A small network was shown many inputs. Here are its activations along a few directions, one row for each input.
In each table, some parts of the input vary, and every possible input appears once, in random order.
Descriptions start from the smaller parts, as in this example, which fits no table here: values(3) and (point or ring(9) or (line(4) and ring(8))).
Shared parts are said once, and a part with two or three values counts as separate values.
In the rows, zero is written as 128.

Other details of the inputs shift rows strongly along two fixed directions, in all tables alike. That doesn't count.

Table:
R1: [138 135 137 169 160 127  46  66 202 166 106]
R2: [155 173 170 155 137  95  96 102 158 129 127]
R3: [136 152 169 164 121 104  91 105 170 120 123]
R4: [156 128 150 189 102  73 165 109 110  74 120]
R5: [111 142 182 185 110  38 134 127 112  99 131]
R6: [104 126 115 185 174 102  57  64 175 203 105]
R7: [ 98 128  89 106  78 150 183 213  93  52 158]
R8: [127 125 157 177 137 103  80  98 169 111 120]
R9: [121 151 184 178 113  39 129 125 101 105 121]
R10: [110 160  12  84 160 240  97 141 125 208 121]
R11: [161 144 159 148 121  82 115 129 150  82 124]
R12: [111 132  99 103  74 160 178 216  99  41 155]
R13: [149 164 168 157 125  97  95 107 172 125 120]
R14: [156 156 137 160 179 118  49  60 192 179 109]
R15: [ 90 126  86 113  83 138 190 211  82  63 161]
R16: [118  75  72  36 137 220 138 114 136 190 127]
R17: [113 132  21  97 152 196 108 151 109 176 113]
R18: [148 149 176 200  92  65 165 101 114  86 124]
R19: [114 149  67  93 101 157 169 201  62 103 133]
R20: [108  84  75  38 160 223 149 114 141 183 114]
R21: [148  79 146  59  75 154 204 188  72 110 173]
R22: [146  84 224 125 146  88 174 126 104  98 121]
R23: [102 105 113  59 153 203 139  92 153 199 114]
R24: [ 96 110  43 112 130 190 117 158 142 129 135]
R25: [143 166  97  84  97 141 184 206  74  62 157]
R26: [157 150 166 156 130  62 127 134  84  81 127]
R27: [130 151  21  93 186 223  70 106 165 214 118]
R28: [100 120 130 190 166 102  62  67 176 176 118]
R29: [142 102 243 115  96  61 157  87 115 112 135]
R30: [170  70 216 119 106  79 155 121 101 116 153]
R31: [114 134 118 179 178 102  51  62 163 208  95]
R32: [123  94 154  67 117 163 222 193  76  94 140]
Each input here is: values(2) and (point or line(4) or ring(11)).
Q: The inputs of R12 and R8 match in every part but the values(2) part. If R7 is changed in the same way as R12 into R8, which row does it become?
A: R24
Q: Change only the values(2) part in R18. List by row number the other rows that result.
A: R4

Table:
R33: [131 124 121 101 136 189 108  78 166 211 115]
R34: [103 129 137 167 153 132 100  86 154 189 115]
R35: [114 138 205 194 138  54  92  72 171 128 116]
R36: [108 124 125 158 141 121  81  86 178 166 124]
R37: [168 147 186 141  95  60 159 164  93  51 150]
R38: [165 143 183 156 122  41 134 126 108  91 135]
R39: [157 132 187 142 103  32 177 161  59  33 122]
R40: [118 134 119 144 155 128  76  78 143 197 115]
R41: [167 141 190 167 119  70 125 127 124  66 123]
R42: [142 139  84  87  95 171 162 197  99  77 156]
R43: [133 145  82  86 102 188 149 193 109 101 145]
R44: [119 106 113 145 121 127 141 139 128 116 119]
R45: [ 96 123  96 142 142 171  86 100 172 207 115]
R46: [111  93 123  60 140 187 149 145 132 150 136]
R47: [125 135 226 205 134  22 109  73 159  95 119]
R48: [130  76 125  77 143 164 131 128 136 150 140]
R49: [118 140 161 167 140  97  96  86 170 125 114]
R50: [120 138  74  92 114 176 159 177 119  78 143]
R51: [156 159 219 189 142  57  98  80 152 103 121]
R52: [117 109  76 119 141 168 137 142 103 141 121]
R53: [115 111 108 165 156 139  87  81 157 196 121]
R54: [129 111 116 120 101 111 176 172  64  76 151]
R55: [127 141 102 109 134 131 122 129 109 147 127]
R56: [107 110  77 144 150 167  86  93 171 199 121]
R57: [146 147 113  99 106 147 153 186 102  99 143]
R58: [151 140 191 146  76  53 162 166  98  14 156]
R59: [131 151 167 147 141  85  92  91 127 160 110]
R60: [123 149 129 137 166 117 100  85 134 168 105]
R61: [170 115 229 167 129  60 126  54 145 125 106]
R62: [130  90 180 110 150 127 103  89 157 168 132]
R63: [102 119  86  97  88 154 170 197 108  84 146]
R64: [127 121 108 128 137 125 129 131 102 130 111]
R65: [133 159 134 147 157 153  75  89 174 171 118]
R66: [126 147 136 146 134 139  78 100 169 149 123]
R67: [ 99 123  61  99 134 199 123 144 113 180 130]
R68: [113 125 162 181 150  98 116  87 141 154 118]
R69: [101 115  76 106 110 166 180 179 108 104 137]
R70: [134 125  73  92  96 161 159 187 108  64 154]
R71: [121 133 124 109 109 107 185 174  65  72 135]
R72: [115 131 116 108  82 134 158 188 111  69 141]
R73: [105 123  83 113 142 169 145 139 104 144 129]
R74: [134 130 149 119 143 160 114  61 169 197 111]
R75: [122  95 179 106 155 144  92  87 166 189 122]
R76: [131 139 195 156 111  55 128 122  95 107 124]
R77: [140 132 134 157 146 123  85  94 167 125 111]
R78: [129 142  46  81 142 193 121 154 129 175 135]
R79: [106 131 115 128 136 144 134 128 109 147 128]
R80: [126 120 102 116  93 126 151 171 118  69 144]
R81: [153 155 195 150 117  54 128 132 112 106 129]
R82: [115 145 167 166 133  98  92  91 171 131 115]
R83: [119 150 115 109 137 129 134 134 106 137 120]
R84: [122 121  83 115 135 144 120 129 107 152 127]
R85: [161 122 218 122  82  63 213 137  85  42 140]
R86: [158 140 128 154 167 129  79  90 164 165 105]
R87: [126 152  82  92 139 166 139 158 120 149 128]
R88: [117 105  99 145 137 146 134 133 121 142 118]
R89: [103 126  43  95 121 203 112 148 155 151 135]
R90: [149 113 132 122 143 154 104  58 167 195 118]
R91: [140  95 235 125 132  66 154 111 121  89 134]
R92: [128 120 189 174  98  53 141 125 120  90 138]
R93: [110 120  83 118 136 165 121 127 114 167 136]
R94: [128 151  59  87 144 208 125 156 137 161 130]
R95: [118 110 100 120  98 120 160 170 115  75 148]
R96: [163 135 117 109 101 114 168 185  89  63 151]
R97: [125 144 120 107  96 137 163 180 109  56 146]
R98: [105 119 112 136 121 148 132 140 122 156 131]
R99: [162 152 187 143 110  63 170 159  94  45 140]
R100: [143 131  65  85 127 161 164 189  96 107 127]
R101: [129  73 112  70 146 182 143 143 130 142 125]
R102: [129 148  78  95 147 163 142 152 120 144 127]
R103: [128 130  65  94 137 156 129 142 104 146 127]
R104: [110 140 116 119 134 133 130 130 108 145 120]
R105: [106 131 157 171 137 107 105  91 161 160 116]
R106: [112 118 127 163 141 127 100  95 146 179 128]
R107: [122 123 110 148 143 139  87 101 173 142 105]
R108: [148 121 165 125 125 130 120  70 153 169 125]
R109: [114 105  75 104 102 149 174 191 108  68 134]
R110: [150 141 126 148 146 136  80  96 162 151 127]
Q: The inputs of R55 and R59 match in every part but one. If R40 is changed in the same way as R55 into R59, which row does it become?
A: R76
Q: The inputs of R38 and R81 match in every part but one. If R70 is changed in the same way as R38 into R81, which row does it become?
A: R66
Q: What is each input in this table made of?
A: ring(6) and (values(2) or ring(11))
Q: Change only the values(2) part in R61. List by row number the other rows that result.
A: R101
Q: Change only the ring(6) part in R49. List by row number the other rows that result.
A: R72, R80, R82, R89, R107
Q: Start at R96 and move only the ring(6) part, one step at a time. The first step leads to R37. Which rows follow, in order?
A: R57, R94, R99, R86

Table:
R111: [150 155 186 171 116  77 123  99 139 118 125]
R112: [147  96 197 123 108  92 158 127 134  76 141]
R113: [163 106 201 127 125 107 109  84 168 112 126]
R114: [111 138 179 185  94  51 135 107 109 119 130]
R115: [ 99 121 136 131 163 122  80  77 136 221 114]
R116: [130 128 114  64 112 147 184 193  73  91 141]
R117: [132 133 206 146 143  67 127 104 112 138 120]
R118: [117  88 154 118 128 143 135 115 143 134 121]
R119: [140 155 126 160 122  90 115 151 131  70 134]
R120: [116  95 146 132 159 155  87  65 190 189 113]
R121: [143 138 100  77 164 191  97 114 146 191 124]
R122: [137 128 237 144 102  14 181 151  62  56 140]
R123: [147  79 105 163 168 115 125  89  80 199 108]
R124: [120 149  49 130 149 172  88 146 156 144 121]
R125: [ 85  66  76  68  88 175 192 191  90 109 151]
R126: [118 155 111 182 159 114  59  95 173 149 109]
R127: [127 150 126 145 118 132 129 116 136 134 124]
R128: [122  88 197 137 108  85 169 129 120  89 135]
R129: [166 102 197 114 106  97 156 129 143  73 144]
R130: [ 98  87 143 142 157 145  95  66 179 200 116]
R131: [157 161 116 142 118 113 101 148 139  70 130]
R132: [101 134  64 103  89 169 190 188  86 107 145]
R133: [161 160 132 128 112 141 117 112 147 121 127]
R134: [114 146  95 155 131 123 109 152 127 103 119]
R135: [159 148 148 105 168 151  66  70 167 192 110]
R136: [106 138  37  85 108 219 164 177 108 140 131]
R137: [132  90   5  72 144 189 190 143  66 144 109]
R138: [110 123 168 120 130  95 151 138  80 124 135]
R139: [141 153 128 139 119 134 128 116 143 131 131]
R140: [102 141 146 189 115  56 129 150  98  67 134]
R141: [168 101 250 140  90  46 168 130 118  34 147]
R142: [102 144  78 140 144 184 105  99 158 205 115]
R143: [120 149 161 199 126  50 110 129 127  84 121]
R144: [ 85 137  87 188 152 108  55  94 159 181 112]
R145: [153 162 102 146 136 123  92 137 158 102 131]
R146: [ 87  74  97  83 108 177 184 170  99 112 148]
R147: [136 127  90  46 119 175 179 198  81 109 143]
R148: [128  94 136 112 149 163 107  92 177 172 121]
R149: [155 160 112 133 136 160  97  92 174 169 125]
R150: [149 149  96  95  85 163 179 186  97  75 150]
R151: [131 157  54 140 162 181  58 117 178 164 120]
R152: [ 92 130  64 104  91 174 190 187  77 108 148]
R153: [ 95 146  93 188 163 118  61  93 168 174 110]
R154: [158 141 206 125 133  70 133 118 113 107 131]
R155: [160 145 147  96 157 141 100 103 150 166 125]
R156: [119 123  91  55 117 175 180 198  71 111 135]
Q: What is each input in this table made of?
A: values(2) or (line(4) and line(11))
Q: Change only the line(11) part in R153. List by row number the other rows that result.
A: R119, R124, R126, R131, R134, R140, R143, R144, R145, R151
Q: Change only the line(11) part in R138. List by row number the other rows that result.
A: R115, R116, R117, R121, R122, R135, R147, R154, R155, R156
Q: List by row number the other inputs of the same sort as R123.
A: R137

Table:
R157: [ 73 124 154 169 171 123  84  84 148 158 123]
R158: [125 142 118 142 141 108 100  46 152 223 127]
R159: [166  83 179 161 119  34 155 139  68  86 120]
R160: [153 134 185 140 101  85 107 122 102 144 125]
R161: [162 132 112  45 121 168 172 158 105  69 117]
R162: [125 114  95  87 134 197 125 190 152 141 159]
R163: [159 145  82  88 139 222 160 139 140 172 127]
R164: [171 121 107  81 114 170 154 185  98 130 156]
R165: [ 81 141 183 136 126  57 140 128 130 100 138]
R166: [104 124  68 109  90 208 131 143 149 165 149]
R167: [167 122  43  55 141 227 109  94 161 179 137]
R168: [132 132 166 169 127  96 151  85  89 128 110]
R169: [130 123 127 172 145 123 100  51 119 193 131]
R170: [108 136 142 163 179 136  92  54 124 197  92]
R171: [140  93 140 148 174  86 105 115 111 156 111]
R172: [133 143 210 143 139  98 137 148 152  87 150]
R173: [ 98 125 129 156 114 102 109  69 171 177 141]
R174: [105 129 112  93 127 135 189 190  37  75 148]
R175: [127 162 168 142 150 136  95  80 144 191  90]
R176: [152 158 196 148  94  89 160 115 102 113 111]
R177: [100 145 178 156 121 128 108 105 160 143 104]
R178: [166 129  76  53 126 205 151 121 138 124 111]
R179: [112 127 192 150 107  88  96 140 136 122 137]
R180: [108  78 134 169 173 102  77 103 163 168 113]
R181: [133 214  52 151  78 131 128 224  94  44 138]
R182: [113  91 188 177  86  53 137 137  85  71 146]
R183: [107 143  57  82 128 178 160 115 120 190 111]
R184: [146 150 144 154 129 136  86  62 152 213 124]
R185: [130  99  41 111 160 197 158 120 118 180  94]
R186: [116 155 193 119 129  35 162 134  84  95 134]
R187: [ 79 103  45  89 119 179 103 132 152 198 133]
R188: [145 172  84 227 142  53  96 147 130  66 105]
R189: [148 108 189 160 141  47 181 131  76  72  99]
R190: [140  89  34 112 146 183 153 127 109 176 128]
R191: [194 143 200 149 101  79 170 128 110  93 164]
R192: [120 214  84 194 120  55  81 130 142 103 122]
R193: [ 91  98  57 129 102 189 149 136 113 138 158]
R194: [113 109  92  96 127 146 150 179  50 118 147]
R195: [177 218 142 205 114  66 103 173 135  38 141]
R196: [102  84  98 117 118 139 203 193  95  61 118]
R197: [120  82 111 188 155 124  93  60 184 187 119]
R198: [115  91 127 185 155 124 117  72 175 163  92]
R199: [125 109 129 161 156 122  65  64 117 211 114]
R200: [116 157 117  74 121 162 160 187  82 117 135]
R201: [110 133 121 108  60 162 197 187 106  75 134]
R202: [112 120  53  72 127 163 119 132 110 203 128]
R203: [105 145 100  71 110 131 200 170  72 110 122]
R204: [ 70 113  61  81 130 164 115 158 139 171 142]
R205: [135 112  72  71 117 219 136 117 182 119 117]
R206: [ 88 136 182 145 108  63 156 119 128  96 120]
R207: [137  98 104  55 113 163 130 179 139  71 149]
R208: [138 152  90  69 174 212 133 161 135 170 141]
R209: [ 98 101 181 169 119  69 118 136  99  92 145]
R210: [115 120  81  52 153 208 110 140 176 117 130]
R211: [136  66 178 176 103  39 149 147 104  68 129]
R212: [ 87 136 132 157 134 121 105  54 188 194 105]
R213: [138 123 169 119 142 133  99  78 192 107 103]
R214: [153 102  96  74  77 166 169 156 138  55 163]
R215: [155  87 119  63  71 139 160 190 115  32 155]
R216: [183 106 113  46  93 141 157 176  86  65 144]
R217: [150 127 156 165 126 144 106  88 194 163 155]
R218: [ 94  98 138 165 187 111  97  99 167 154 108]
R219: [117 138 151 121 148  73  98 103 118 177 126]
R220: [144 144 198 132 114  72 115 144  93 121 132]
R221: [161 157 178 138 168 140 115  92 156 170 112]
R222: [ 83 119 157 172 141 121 119  93 130 130 112]
R223: [ 91 117 134 188 144 144  97  51 163 180 106]
R224: [118 197  76 224 142  96  58 113 131 111 117]
R225: [166 131 131  74 119 146 171 215  81  92 165]
R226: [156 146 157  95 189 135  68  66 174 158 109]
R227: [121 114 129 152 215 117  85  74 147 197  93]
R228: [143 139 219 154 114  94 161 143 144  69 135]
R229: [166 196  29 114 108 146 109 193 134  22 133]
R230: [188 124 211  98 121  52 125 136 103  51 138]
R231: [152 135 196 163 108 115 154 117 165 100 134]
R232: [130 105  68  95 133 227 101 154 175 187 148]
R233: [ 90 140 131  90  94 152 172 210 100  71 148]
R234: [126 117 191 155  78  82 114 140 125 107 136]
Q: The inputs of R219 and R225 match in every part but one. If R203 is changed in the same way as R219 into R225, which row does it become?
A: R221
Q: The inputs of R201 and R212 match in every part but one. If R184 is changed in the same way as R201 into R212, which row does it become?
A: R158
Q: What is each input in this table made of?
A: line(6) and (point or (values(2) and ring(6)))
Q: Change only the values(2) part in R162. List by row number the other rows that result.
A: R225
Q: Change only the ring(6) part in R193. List by row number the other rows that result.
A: R157, R182, R209, R222, R223
Q: List by row number the other rows that have the line(6) part in common with R190.
A: R159, R171, R180, R185, R188, R189, R196, R197, R198, R211, R218, R227
